Look-ups in named tables: a row name and a column name give one cell, copied from the table.

dafig =
fields: vug, refe, bomipo, lomum, lif, soloke, rubo
gutopor: [103, 135, 102, 121, 113, 110, 96]
zadobo: [94, 91, 107, 103, 99, 221, 113]
lize: [93, 103, 109, 104, 129, 26, 98]
lized: [76, 94, 118, 100, 128, 19, 107]
makilag: [140, 108, 103, 117, 117, 76, 83]
sivir: [103, 96, 92, 97, 96, 96, 97]

zadobo, refe: 91
lize, soloke: 26
lized, lif: 128
lize, lomum: 104
makilag, bomipo: 103
lized, lomum: 100

zopose:
     tabi  zev  roda  memu  pul  vaf  lakal
kun   141  738   474   764  281  292    288
dup   144  279   958   286  652  657    669
far   373  268   406   891  639  601    698
zar   276  488   359   452  714  734    715

What is the pul of dup in zopose? 652
What is the memu of kun in zopose? 764
What is the tabi of dup in zopose? 144
What is the zev of kun in zopose? 738
What is the lakal of dup in zopose? 669
What is the zev of far in zopose? 268
What is the vaf of dup in zopose? 657
What is the roda of dup in zopose? 958
What is the lakal of zar in zopose? 715
What is the tabi of zar in zopose? 276
What is the pul of far in zopose? 639
Row with the largest vaf: zar

kivo =
|  | vedoz | zab | fim | nudo | vapa | kibo | fomozan | nilog | navom | zal |
|---|---|---|---|---|---|---|---|---|---|---|
| lubi | 152 | 155 | 120 | 145 | 158 | 127 | 187 | 145 | 65 | 153 |
| susi | 142 | 141 | 152 | 139 | 129 | 76 | 232 | 138 | 134 | 148 |
| pobivuz | 141 | 142 | 123 | 147 | 157 | 156 | 126 | 139 | 114 | 152 |
| fos | 129 | 140 | 131 | 128 | 166 | 41 | 190 | 139 | 80 | 130 |
| lanif | 144 | 131 | 146 | 144 | 123 | 71 | 217 | 142 | 221 | 151 |

What is the fomozan of susi in kivo? 232
What is the vapa of lubi in kivo? 158
What is the vedoz of fos in kivo? 129
What is the zal of lanif in kivo? 151
What is the vapa of susi in kivo? 129
What is the fomozan of lanif in kivo? 217
What is the fim of susi in kivo? 152
What is the nilog of fos in kivo? 139

bologod
|  | pimolu | zile |
|---|---|---|
| mefib | 81.91 | -51.99 |
| seg | 73.77 | -2.03 |
| rutifa | 67.01 | -15.39 |

seg, zile => -2.03
mefib, zile => -51.99
seg, pimolu => 73.77
mefib, pimolu => 81.91
rutifa, zile => -15.39
rutifa, pimolu => 67.01

sabob:
         vonu  silal
robugen    52     18
firu       68    112
lero       84     72
gipat      58    133
gofame     55    108
revurif   115     62
dimota     16     53
gez        18     25
kezi       77     78
pinuna    219     34
remafun    61    100
dubugev    70    101
dugaz      53     67
gukezed    57    112

vonu of gipat: 58
vonu of remafun: 61
silal of dimota: 53
vonu of dimota: 16
vonu of kezi: 77
silal of gipat: 133
vonu of gofame: 55
vonu of gez: 18
silal of remafun: 100
vonu of pinuna: 219
silal of revurif: 62
silal of dubugev: 101
vonu of firu: 68
vonu of gukezed: 57
vonu of dugaz: 53
silal of robugen: 18
Row with the largest vonu: pinuna

kapuli:
	zil	bar	konife	ruvug	rel	fibi	benok	mir	gebev
zifeku	4621	4231	4246	4782	4470	4643	4875	4106	4621
keronu	1059	8769	9274	2234	5888	2850	17	8849	4070
zazekik	2244	6736	6889	3256	5142	3181	2358	6526	4438
kavavok	8170	443	196	7011	3407	6732	8694	450	4893
gam	3173	6297	6420	3374	5005	3716	2565	6469	4237
setus	7300	982	649	6577	3455	6005	8296	798	4959
tiv	6173	2685	2539	5569	3984	5456	6378	2725	4660
neso	3367	5606	5730	3989	4868	3930	3476	5446	4514
rozogu	6066	2503	2142	5400	3754	5034	6655	2494	4700
fim	2703	6901	7026	2925	5135	3365	1908	7147	4132

What is the gebev of keronu in kapuli? 4070
What is the mir of gam in kapuli? 6469
What is the fibi of rozogu in kapuli? 5034
What is the benok of setus in kapuli? 8296
What is the ruvug of keronu in kapuli? 2234
What is the konife of neso in kapuli? 5730
What is the ruvug of tiv in kapuli? 5569
What is the fibi of gam in kapuli? 3716
What is the ruvug of rozogu in kapuli? 5400
What is the rel of fim in kapuli? 5135
What is the gebev of tiv in kapuli? 4660
What is the bar of kavavok in kapuli? 443
What is the ruvug of zazekik in kapuli? 3256
What is the zil of tiv in kapuli? 6173
What is the fibi of kavavok in kapuli? 6732
What is the fibi of zazekik in kapuli? 3181
What is the konife of zifeku in kapuli? 4246

